These are the activations of a small network on made-up records, seen along a few directions, one row for each record.
Each row is followed by the record's values for the fields FEPEM, PUM, ZUPI, PEMO.
A field that a record lacks is left out.
The largest differences between rows may come from other fields.
In the rows, 500 means zero.
Strong random noise was added to every row along 2 fixed directions; ignore it. To show where, here is one row again and again, with new noise each time:
595,445,447,336,534,589,466,622,516,470,338,394,640,514,416,662
571,501,439,415,524,562,467,642,615,490,378,512,453,443,351,583
608,456,478,325,524,572,427,601,492,442,330,361,711,513,425,680
544,514,399,464,531,569,512,676,688,531,406,605,286,411,311,525

471,588,448,503,445,396,431,420,443,491,478,469,625,485,467,510
FEPEM=vul, PUM=donus, ZUPI=sapus, PEMO=nibod
636,401,655,524,418,525,536,542,587,451,509,641,438,569,578,524
FEPEM=fitol, PUM=pugeb
417,713,581,667,507,283,366,351,487,416,608,530,466,320,472,351
FEPEM=vul, PUM=donus, ZUPI=bif, PEMO=nibod
470,573,359,587,615,433,632,568,554,401,559,637,247,496,399,457
FEPEM=vul, PUM=donus, ZUPI=ris, PEMO=dol
591,472,708,539,391,463,353,462,494,464,532,540,547,426,595,488
FEPEM=fitol, PUM=sekig, ZUPI=meva
451,403,315,542,597,571,703,495,498,629,557,632,219,557,546,426
FEPEM=vul, PUM=sono, ZUPI=meva, PEMO=dol
470,597,415,593,560,440,503,507,660,510,556,704,236,433,367,335
FEPEM=vul, PUM=sono, ZUPI=sapus, PEMO=dol
453,486,457,529,533,578,518,541,543,544,427,490,511,430,405,520
FEPEM=zafu, PUM=donus, ZUPI=loga, PEMO=nibod
506,622,592,478,542,315,306,397,402,352,487,398,711,379,466,497
FEPEM=zafu, PUM=donus, ZUPI=meva, PEMO=dol
443,370,482,420,451,683,541,535,458,827,447,354,558,431,522,517
FEPEM=zerel, PUM=sono, ZUPI=meva, PEMO=nibod
476,449,367,442,593,452,590,464,447,476,467,463,560,603,497,516
FEPEM=vul, PUM=donus, ZUPI=sapus, PEMO=dol
390,605,535,539,400,457,369,499,454,702,529,532,536,292,426,386
FEPEM=fitol, PUM=donus, ZUPI=meva
491,678,565,722,491,418,405,447,622,466,608,743,209,332,386,332
FEPEM=vul, PUM=sono, ZUPI=ris, PEMO=dol
494,456,465,502,585,481,543,419,382,449,541,467,546,585,628,498
FEPEM=vul, PUM=sono, ZUPI=bif, PEMO=dol
439,611,466,654,550,399,477,460,587,408,556,644,327,365,360,400
FEPEM=vul, PUM=donus, ZUPI=loga, PEMO=dol
524,546,533,552,528,452,453,417,484,419,570,555,459,520,580,467
FEPEM=vul, PUM=sono, ZUPI=bif, PEMO=dol
527,419,456,483,466,547,482,567,474,495,477,442,563,618,591,567
FEPEM=zafu, PUM=sono, ZUPI=sapus, PEMO=nibod
428,542,446,522,583,391,550,445,434,411,577,475,517,546,573,457
FEPEM=vul, PUM=donus, ZUPI=bepib, PEMO=nibod
535,539,629,518,390,550,434,531,669,467,521,539,450,449,381,522
FEPEM=gigop, PUM=sono, ZUPI=loga, PEMO=nibod
483,373,355,420,577,612,671,501,455,661,532,498,413,565,594,519
FEPEM=zafu, PUM=sono, ZUPI=meva, PEMO=dol
475,592,548,489,508,318,370,331,365,424,494,349,777,483,530,487
FEPEM=vul, PUM=donus, ZUPI=sapus, PEMO=nibod
360,518,422,517,524,604,499,608,668,729,454,601,319,371,317,397
FEPEM=fitol, PUM=donus, ZUPI=sapus, PEMO=nibod
467,598,510,554,420,477,364,555,548,453,511,510,434,417,405,390
FEPEM=sune, PUM=sono, ZUPI=sapus, PEMO=nibod
583,690,646,627,463,387,279,433,542,381,538,542,541,350,372,455
FEPEM=zafu, PUM=sono, ZUPI=ris, PEMO=dol
588,292,687,451,384,634,596,495,498,523,555,544,586,651,640,603
FEPEM=zerel, PUM=sekig, ZUPI=loga
494,532,414,502,571,514,537,556,559,353,447,526,517,513,393,560
FEPEM=vul, PUM=donus, ZUPI=loga, PEMO=dol
536,565,584,438,473,391,326,394,384,402,463,354,667,447,472,496
FEPEM=sune, PUM=sono, ZUPI=meva, PEMO=dol
536,611,557,577,460,428,441,481,645,349,539,609,433,527,481,493
FEPEM=vul, PUM=sono, ZUPI=loga, PEMO=nibod
561,283,598,386,410,640,619,558,512,608,533,550,477,628,640,604
FEPEM=zerel, PUM=sekig, ZUPI=bepib
512,569,531,524,532,433,455,426,478,411,494,457,569,489,541,501
FEPEM=vul, PUM=sono, ZUPI=bif, PEMO=nibod
604,381,627,478,452,560,553,490,375,531,537,538,601,592,635,538
FEPEM=fitol, PUM=sekig, ZUPI=ris
497,549,461,462,487,539,466,478,504,532,505,473,450,396,394,466
FEPEM=sune, PUM=sono, ZUPI=meva, PEMO=dol
506,487,564,538,393,588,512,626,707,655,574,751,239,435,400,370
FEPEM=zerel, PUM=sekig, ZUPI=sapus
471,453,499,505,486,519,495,412,420,567,526,466,469,435,482,404
FEPEM=sune, PUM=niki, ZUPI=meva, PEMO=dol
489,570,570,573,469,399,382,462,528,507,562,420,578,338,432,449
FEPEM=fitol, PUM=donus, ZUPI=bif, PEMO=nibod
496,518,295,474,621,495,669,621,597,427,486,655,219,516,412,496
FEPEM=vul, PUM=donus, ZUPI=meva, PEMO=dol
418,457,426,565,523,557,633,581,647,627,592,601,267,526,456,439
FEPEM=fitol, PUM=donus, ZUPI=loga, PEMO=nibod
560,522,535,552,506,469,426,434,506,375,479,497,588,516,464,554
FEPEM=vul, PUM=sono, ZUPI=loga, PEMO=dol
536,497,406,489,535,451,519,523,433,366,542,507,513,648,567,543
FEPEM=vul, PUM=sono, ZUPI=sapus, PEMO=dol
567,538,556,617,475,359,590,425,530,306,611,752,319,580,614,411
FEPEM=vul, PUM=pugeb
580,309,495,379,454,589,694,502,405,388,475,512,534,713,625,551
FEPEM=sune, PUM=pugeb
427,622,395,557,546,438,516,486,506,517,517,504,448,331,424,393
FEPEM=vul, PUM=donus, ZUPI=meva, PEMO=nibod

Which values does each new row have?
665,524,764,585,363,404,398,457,578,370,531,631,506,499,565,493
FEPEM=fitol, PUM=pugeb
469,447,395,509,577,557,670,491,466,592,543,537,366,607,619,448
FEPEM=vul, PUM=sono, ZUPI=bif, PEMO=nibod
437,512,388,603,546,403,549,498,451,439,606,581,350,566,545,430
FEPEM=vul, PUM=donus, ZUPI=sapus, PEMO=dol
500,373,496,416,418,743,566,587,580,723,442,433,545,540,481,609
FEPEM=zerel, PUM=sono, ZUPI=loga, PEMO=nibod
552,360,570,438,398,659,537,622,557,640,532,598,456,604,537,506
FEPEM=zerel, PUM=sekig, ZUPI=sapus
501,564,453,597,541,518,528,493,523,519,549,607,359,464,455,419
FEPEM=vul, PUM=sono, ZUPI=ris, PEMO=dol
488,505,375,508,609,497,601,517,431,466,508,481,481,495,483,497
FEPEM=vul, PUM=donus, ZUPI=ris, PEMO=dol
430,397,373,381,616,549,641,483,310,512,428,294,739,619,634,575
FEPEM=vul, PUM=donus, ZUPI=bif, PEMO=nibod
617,230,506,415,481,670,736,601,492,562,475,560,475,733,687,587
FEPEM=fitol, PUM=pugeb
485,495,428,530,496,618,571,523,608,644,501,580,331,440,469,482
FEPEM=zafu, PUM=sono, ZUPI=meva, PEMO=nibod
457,554,487,575,533,465,514,456,549,481,538,565,389,454,530,431
FEPEM=vul, PUM=sono, ZUPI=bif, PEMO=nibod
524,504,448,496,557,609,576,571,538,582,505,573,359,524,465,512
FEPEM=zafu, PUM=sono, ZUPI=ris, PEMO=dol
363,549,360,552,580,530,544,555,615,577,504,671,285,435,368,368
FEPEM=vul, PUM=donus, ZUPI=sapus, PEMO=dol
402,499,320,505,640,469,714,535,472,492,569,524,367,591,537,453
FEPEM=vul, PUM=donus, ZUPI=bepib, PEMO=nibod
405,583,435,570,571,455,513,434,368,561,565,475,515,406,498,378
FEPEM=vul, PUM=donus, ZUPI=ris, PEMO=nibod
398,558,374,586,579,423,557,506,499,546,518,571,307,396,458,350
FEPEM=vul, PUM=donus, ZUPI=meva, PEMO=nibod
362,412,260,428,522,694,737,576,487,811,487,457,292,449,465,402
FEPEM=sune, PUM=sono, ZUPI=meva, PEMO=nibod
493,524,436,563,573,458,560,470,550,431,574,626,302,531,525,463
FEPEM=vul, PUM=sono, ZUPI=bif, PEMO=dol
535,492,445,426,539,517,457,573,489,426,492,462,581,587,514,548
FEPEM=zafu, PUM=sono, ZUPI=sapus, PEMO=dol
518,609,547,489,516,415,368,422,477,446,471,433,692,447,457,440
FEPEM=vul, PUM=sono, ZUPI=sapus, PEMO=nibod
514,380,486,464,488,606,575,504,526,456,528,524,427,673,537,544
FEPEM=sune, PUM=sono, ZUPI=loga, PEMO=dol
